These are the activations of a small neural network, seen along a few directions. Each row is one input.
Each table varies a few parts of the input and shows all the possible inputs, shuffled.
A made-up example of a description, with smaller parts first: one of 2 separate values, together with either a single point or one of 9 places along a line or (one of 4 places along a line, together with one of 8 places around a ring).
Shared parts are said once, and a part with two or three values counts as separate values.
In the rows, 128 means zero.

A family of inputs:
x1: [134  77 121 174 108 160 169  51 102 170 110 211  98 105  88 149 121  87
 130]
x2: [110  56 124 103  94 182 158  40 118 155  95 202  95 108 117 165 103  27
 137]
x3: [116 134 132 162 147 127 141 181 115  67 107 129  62 143 148 164 113 171
 112]
x4: [ 90 165  98 123 131  91  92 126 142 162  94  94 119 138  92 108 157 151
  80]
x5: [ 66 150 111  75 164  91 100 163 138 199 135  88 152 111  87  92 144 135
  92]
x6: [ 95 119  82 125 111 114  76 127 148 136  98  91 140  99 112 147 124 203
 127]
x7: [122 144 164 130 122  52 121  94  91 175  94  92 119 154  89 171 150 150
 102]
x8: [221 148 148 150 133 141 124 143 165 123 116 177 197 187 106  66 192  64
 144]
x9: [110 185 172 124 195 125 155 169 154 156 133  49 150 140 127 113 120 143
 125]
x10: [144 204 110 142 138 136 169 162 103 105 173  80 123 171 162  56 132 201
 129]
x11: [116  91 155 148 102  49 109  97 114 157 104  96 139 111 110 154 106 169
 131]
x12: [143 132  70 136 109 131 159 181 117  80 176 135  74 131 213  89 103 194
 132]
x13: [131 132 176 133 121 123 124 153 151  96  86 105 116 102 146 106  94 201
 130]
x14: [133 137 156 163 115 152 160  37 101 218  77 166 141 120  86 119 180  99
 148]
x15: [139  69 153 122  96 134 181  36 114 155  93 168 155 117  54 133 127 113
 170]
x16: [ 86 105 141 111 139 156 118 160 126  45 112 117  63 134 199 167  87 111
 117]
x17: [ 90 111 147 120 170 119 188  89  69 210 126 127 196  98  58 126 183  68
 178]
x18: [ 83 106  67  73 115 143  66 116 141  83 131 108  69 102 133 177  90  94
  88]
x19: [105 161  75 110  96 179 155 162 130  44 192 109  83 149 209 125  62 122
 135]
x20: [100 125  57 122 122  92  93 141 130 116 106 150  87  94 125 143  96 153
  72]
x21: [226 107 152 134 114 152 104 135 169  82 137 201 212 138  99  82 160 106
 172]
x22: [102 199 129 108 189 143 149 180  99 134 215  54 152 146 156  52 134 160
 155]
x23: [110  87 114 177 116  75 106 119  93 151 109 137  95 136 144 210  98 156
 107]
x24: [ 94  96 129  96  98  76 114  94 111 103 134 128  72 120 130 235  77  85
 114]
x25: [191 145 166 115 171 169 104 171 170 158 174 156 230 136 117  76 200  51
 161]
x26: [146 184 121 129  97 181 121 129 136  87 167  93 128 105 183  80  94 235
 161]
x27: [227  87 101 164 124 162 120 159 157  87 142 221 161 141 149 116 159  76
 134]
x28: [141 176 174 160 139 127 133 148 157 115  91  60 100 130 147 102 145 161
  96]
x29: [ 92 126 177  97 159  49 123 128 100 220 150  86 157 103 102 157 140 131
 115]
x30: [179  85 118 113 109 208 107 147 178  54 165 213 156 172 153 162 148  24
 147]
What do these inputs look like to the network?
> one of 5 places along a line, together with either one of 2 separate values or one of 4 places along a line
The inputs of x18 and x4 match in every part but the place on the line of 5. If x16 is changed in the same way as x18 into x4, which row does it become?
> x28
Which other rows does x11 become when the place on the line of 5 takes its other values? List them by row number.
> x7, x23, x24, x29

A family of inputs:
x31: [126 164 103 133 111 126 132 148 131 117 128 102  86 129 160  93  97 209
 120]
x32: [141  83 160 157 125 112 135  64 105 188  80 174 187 120  62 145 173  87
 133]
x33: [178 107 143 119 136 178 159 118 121 144 145 205 211 135 109 115 199  39
 168]
x34: [145  60 134 155 102 137 125  66 119 127  92 204 152 119  86 174 145  73
 135]
x35: [172  75 124 129 109 183 147  97 123  98 128 230 164 131 116 158 168  33
 157]
x36: [ 81 138 125 117 130 116 147 120 108 148 137  75  75 116 151 142  88 157
 127]
x37: [134 167 140 132 121 117 116 165 139  89 143  87  92 139 167 106  99 196
 122]
x38: [101 151 117 104 141 113  96 166 152  96 140  77  95 130 143 132  97 148
 109]
x39: [157 113 165 143 151 139 159 101 111 199 119 172 224 126  75 111 211  62
 160]
x40: [118 159  85 123 124 117 110 158 142 115 129  99  97 135 148 100 106 177
 103]
x41: [109 160 143 119 135 119 126 156 138 108 137  78  86 124 158 126  89 177
 123]
x42: [ 76 128 102 109 144 101 119 130 121 143 141  74  86 118 135 148  89 134
 104]
x43: [125 160 124 124 136 106  93 175 154  92 144  86 108 142 153 114 104 171
 103]
What do these inputs look like to the network?
> either one of 5 places around a ring or (one of 2 separate values, together with one of 4 places along a line)
Which other rows does x31 become when the choice among 2 separate values takes its other values? List them by row number.
> x40

A family of inputs:
x44: [112 140 102 120 105 138 142 125 106 133 139 107  83 132 149 110 104 168
 144]
x45: [154 142 127 109 142 170 158 159 127 106 178 137 144 144 165 110 148  66
 158]
x46: [131 121  97 122 139 163 121 163 160  74 148 161 142 144 158 135 143  90
 116]
x47: [153 153 151 153 124 151 160 145 133  94 137 129 119 124 155 103 137 170
 152]
x48: [141  47 146 150 121 138 131  59 108 164  89 221 184 120  61 179 167  38
 140]
x49: [124 147  95 124 116 108 113 131 127 130 115  93 115 136 130  84 117 180
 104]
x50: [ 63 140 123 120 142  83  98 145 133 134 123  67  53 120 140 178  64 164
  92]
x51: [160 128 143 138 114 139 112 145 154  62 118 154 108 128 147 136  97 154
 118]
x52: [171 179 150 137 125 125 120 160 155 106 118 118 142 132 132  92 153 164
 134]
x53: [175 144 119 113 155 143 126 176 138 112 182 140 182 150 139  78 157  98
 131]
x54: [135  58 156 146 116 151 169  43  90 188 109 201 193 107  73 158 183  63
 168]
x55: [158  76 153 141 124 117 134  54 107 200  98 192 227 112  60 140 191  56
 138]
x56: [ 65 174 123 117 152  72 100 153 139 159 112  38  82 112 118 136 104 196
  95]
x57: [112 116  94 124 100 122 101 124 129  98 118 121  82 141 144 134  85 155
 107]
x58: [ 65 155 141 106 146 100 134 138 114 160 137  41  63 119 149 147  70 159
 122]
The inputs of x49 and x57 match in every part but one. If x55 is changed in the same way as x49 into x57, which row does it become?
> x48
What do these inputs look like to the network?
> one of 3 separate values, together with either a single point or one of 4 places along a line
Which other rows does x45 become when the choice among 3 separate values takes its other values? List them by row number.
> x46, x53

A family of inputs:
x59: [108  87 114 159 119  99 125  87 113 130  90 147  81 107 103 179  95 133
  98]
x60: [179 158 178 159 139 139 138 156 149 113 112 147 170 139 124  90 164 151
 143]
x61: [157 144 135 109 140 140 136 142 127 149 140 145 176 133 121  91 155 123
 136]
x62: [110  96  97 111 114 149 110 123 133 105 176 133 138 141 144 157 142  57
 151]
x63: [108 134 131  95 144 148 133 130 133 168 154 109 177 120 112 111 160  91
 165]
x64: [ 82 216 115  86 151  97 107 214 154  84 148  13  18 125 198 109  31 248
  82]
x65: [ 99 124 129 153 128 103 143  86 112 197  72 119 124 103  80 128 133 161
 123]
x66: [156 108  89 133 122 145 128 136 126  88 147 171 125 142 139 128 137  92
 118]
x67: [112 132 157 116 136 115 141 103 109 191 113 111 155 123 110 127 142 125
 135]
x68: [184 116 126 156  94 151 111 136 147  59 130 177 141 150 144 111 138 138
 136]
x69: [113  92 137 131 122 121 137  95 107 123 126 135 103 127 134 177 110  90
 121]
What do these inputs look like to the network?
> either a single point or (one of 2 separate values, together with one of 5 places along a line)
Which other rows does x63 become when the choice among 2 separate values takes its other values? List them by row number.
> x62

A family of inputs:
x70: [103  95 167 101 168 138 163  98 111 190 142 136 170  99  93 171 139  43
 152]
x71: [ 60 110  78  79 136  89  76 137 115 125 159  70  76 126 118 178  94  99
 106]
x72: [181  84  78 134  89 169 138  99 123  85 114 212 133 142 129 131 138  72
 121]
x73: [109 140 100 109  95 170 150 131 140  79 124 130  41 119 195 136  50 179
 126]
x74: [196  91  97 171  95 146 140  99 111 105  94 209 141 133  83  95 160 126
 131]
x75: [122  82 167 172 106 138 143  51 127 151  50 184 130  87  84 169 120 119
 143]
x76: [ 75 107  81 116 107  86  82 116 120 124 116 131  58 118 136 197  75 151
  77]
x77: [166 192 176 125 159 115 113 198 152 120 144 111 174 156 137  82 176 147
 133]
x78: [154 116  95 106 157 154 155 142 109 153 184 173 193 135 117 105 188  54
 146]
x79: [ 82 136 118 144 119  70  82 103 147 191  89  78 132 112 101 123 104 205
  93]
x80: [164 140 121 129 142 139 153 134 104 183 137 164 204 151 103  71 217 102
 149]
x81: [122 155 117 168 102 141 159 132 131  97 104 118  56 119 172 115  86 230
 132]
x82: [177 112 119 178 101 135 137 101 124 161 113 181 205 149 111  75 184 136
 146]
x83: [ 93 145 101  90 121 160 148 154 125  77 181  68  57 137 190 124  83 125
 149]
x84: [165 156 153  99 178 130 115 205 150  77 183 106 156 143 141  97 141  92
 121]
x85: [185 143 147 171 118 133 104 162 173  39  89 153 120 143 125 110 120 174
 114]
x86: [ 57 145  94 103 172  83  99 152 133 188 161  61 117 118 130 158 110 112
  99]
x87: [133  86 195 186 120 106 149  54 105 179  76 128 175 124  89 133 145 118
 140]
x88: [125  66 154 140 103 134 143  60 103 130 100 196 106 110 124 216 113  71
 132]
x89: [ 74 169 120  99 157  73  94 136 126 217 114  58 129 117  93 118 131 166
  99]
x90: [127 168 139 147 107 131 154 127 135 141 114  79 113 118 167  72  92 235
 140]
x91: [109 208 144 127 142 128 172 163 117 165 142  54 112 135 179  76 131 190
 143]
x92: [171 131 132 109 110 162  87 164 171  33 124 184 108 134 155 147  95 136
 109]
x93: [105 126 195 149 153 120 166  93 108 219  99 118 184 128  99 148 183  88
 149]
x94: [141 138 131  73 133 167  80 185 173  45 176 138 133 133 151 139 126  93
 140]
x95: [ 94 114  98 153 117  66  91 107 120 129  80 107  67 109  85 149  91 196
  77]
x96: [143  95  76  94 115 171 128 123 117 106 182 188 160 141 126 140 179  43
 158]
x97: [195 152 174 162 127 104 102 163 152  81 121 119 168 157 123  76 139 181
 121]
x98: [106 171 120 103 160 142 174 170 117 123 183  50  91 128 181  89  93 134
 135]
x99: [105  68 151 100 131 138 143  82 102 129 144 135 128 118 103 200 134  23
 158]
What do these inputs look like to the network?
> one of 5 places around a ring, together with one of 6 places around a ring
The inputs of x86 and x98 match in every part but the place on the ring of 5. If x71 is changed in the same way as x86 into x98, which row does it become?
> x83
Which other rows does x72 become when the place on the ring of 5 takes its other values? List them by row number.
> x73, x76, x88, x92
Which other rows does x70 become when the place on the ring of 6 takes its other values? List them by row number.
> x75, x87, x88, x93, x99
